Each row below holds a small network's activations on one input, seen along a few directions.
Each table varies a few parts of the input and shows all the possible inputs, shuffled.
A made-up example of a description, with smaller parts first: values(3) and (point or line(9) or (line(6) and ring(8))).
Shared parts are said once, and a part with two or three values counts as separate values.

Other details of the inputs vary at random and push rows far along two fixed directions, the same in every table; ignore that.

A family of inputs:
r1: [  1  -9  20  35  11  11  -1   7  22  15  13 -25  28]
r2: [ -2  -9  16  26   2   8   4   1  35  12  12 -27  23]
r3: [  1  11  17  31 -16  14 -38  21  11  -5  33 -15  26]
r4: [  3  -3  16  30   7  10  -7   5   8  21  18 -23  23]
r5: [  0  -1  14  31  -1  12  -4   2   6  19  18 -24  24]
r6: [ -8  21 -17   1 -12  -3 -20   3 -47  16 -26   3  -8]
r7: [ -5  41 -33  -5 -24  -5 -63  21 -79 -15 -24  25  -1]
r8: [  2 -14  -6 -39   4  -4  26 -16  22  -7  13   5 -15]
r9: [ -2  19 -21  -4  -5  -9 -23   6 -54  15 -28   8   3]
r10: [  0 -12  19  29   6  12   9   0  30   8  16 -24  25]
r11: [  0  -7  22  49   1  12   3   8  20  11   6 -25  25]
r12: [ -3  14  -7  13   0   2 -17   8 -43  16 -17   3  -1]
r13: [  4 -13  -2 -31  11 -15  29 -12  16 -16 -10  20 -21]
r14: [  1  -2  14  20   1   3  -6   1   9  20  13 -19  20]
r15: [  7 -15  -1 -29  18  -9  32 -10  17 -18  -5  18 -22]
r16: [ -1 -13 -12 -42   8  -7  29 -16  19 -14   1  12 -18]
r17: [ -3 -10  22  40   0   6   5   3  35  10   6 -28  20]
r18: [ 13 -13 -11 -58   3 -17  22 -10  32 -64   3  47 -44]
r19: [ -2  -3  12  16  -2   7  -3  -2  18  17  14 -26  15]
r20: [  4 -15  -2 -39   9  -4  35 -17  14 -16   1  19 -28]
r21: [  3 -14   2 -37  10 -10  29 -15  18 -10  -2  19 -24]
r22: [ -1  42 -33  -9 -26  -4 -54  18 -76 -13 -25  37 -19]
r23: [-11  20 -21   4 -13  -1 -20   5 -51  16 -24   5  -6]
r24: [ -1 -14  -8 -32   6 -10  33 -12  19 -19  -7  15 -25]
Each input here is: line(4) and (point or ring(5)).
Q: Changing only the line(4) part turns r18 into r7. The same change can be made to r24. Which row results?
A: r16
Q: Start at r15 and move only the line(4) part, one step at a time. The first step leads to r12. Which rows follow, in order?
A: r1, r4
Q: Which other rows agree with r14 in the line(4) part? List them by row number.
A: r3, r4, r5, r8, r19

A family of inputs:
r25: [  4  -2   1 -11   3   0   3  -2   4  -7   7   7  -5]
r26: [  2 -13   3 -24   4  -3  19 -10  34 -16  13   4 -11]
r27: [  3 -16  18   9   6   3  14  -1  41 -10  15  -4   3]
r28: [-2  2  0  1 -6  1 -6  1  2  0  3 -3  1]
r29: [  7 -21 -11 -70  23 -14  54 -28  12  -9  -3  23 -35]
r30: [ -6  26 -16  20 -17   2 -38  13 -50  15 -17  -5  11]
r31: [ -1 -12  32  54   0  14  -4  10  43   7  21 -28  29]
r32: [  2 -13   2 -26   3  -3  20 -10  31 -17  13   8 -14]
r33: [  1  17 -20 -20  -5  -6 -15   3 -43  -3 -15  19 -12]
r34: [ -6 -16  44  94   7  20   2  10  42  43  15 -59  53]
r35: [ -2  19 -21  -8  -7  -8 -19   7 -47  -3 -26  17 -11]
r36: [  2   1  11  21   0   7 -11   7   6   6  11 -11  16]
r37: [  2 -16   6 -23   4  -2  23 -11  40 -17  17   3 -10]
r38: [ -3  20 -18   6  -9  -4 -25  10 -46   2 -23  10  -2]
r39: [ -1  20 -12   9  -8   0 -29  11 -44   9 -12   5   5]
r40: [ -2 -21   4 -27  12  -4  41 -21  34   5   4  -6 -11]
r41: [ -5  23 -12  26 -12   1 -33  16 -48  10 -21   0   8]
r42: [  4   1 -12 -33   3  -6   5  -5 -10 -13  -2  19 -15]
Q: Changing only one part turns r35 into r36. The same change can be made to r34. Which row results?
A: r29
Q: What do these inputs look like to the network?
A: values(3) and (point or ring(5))
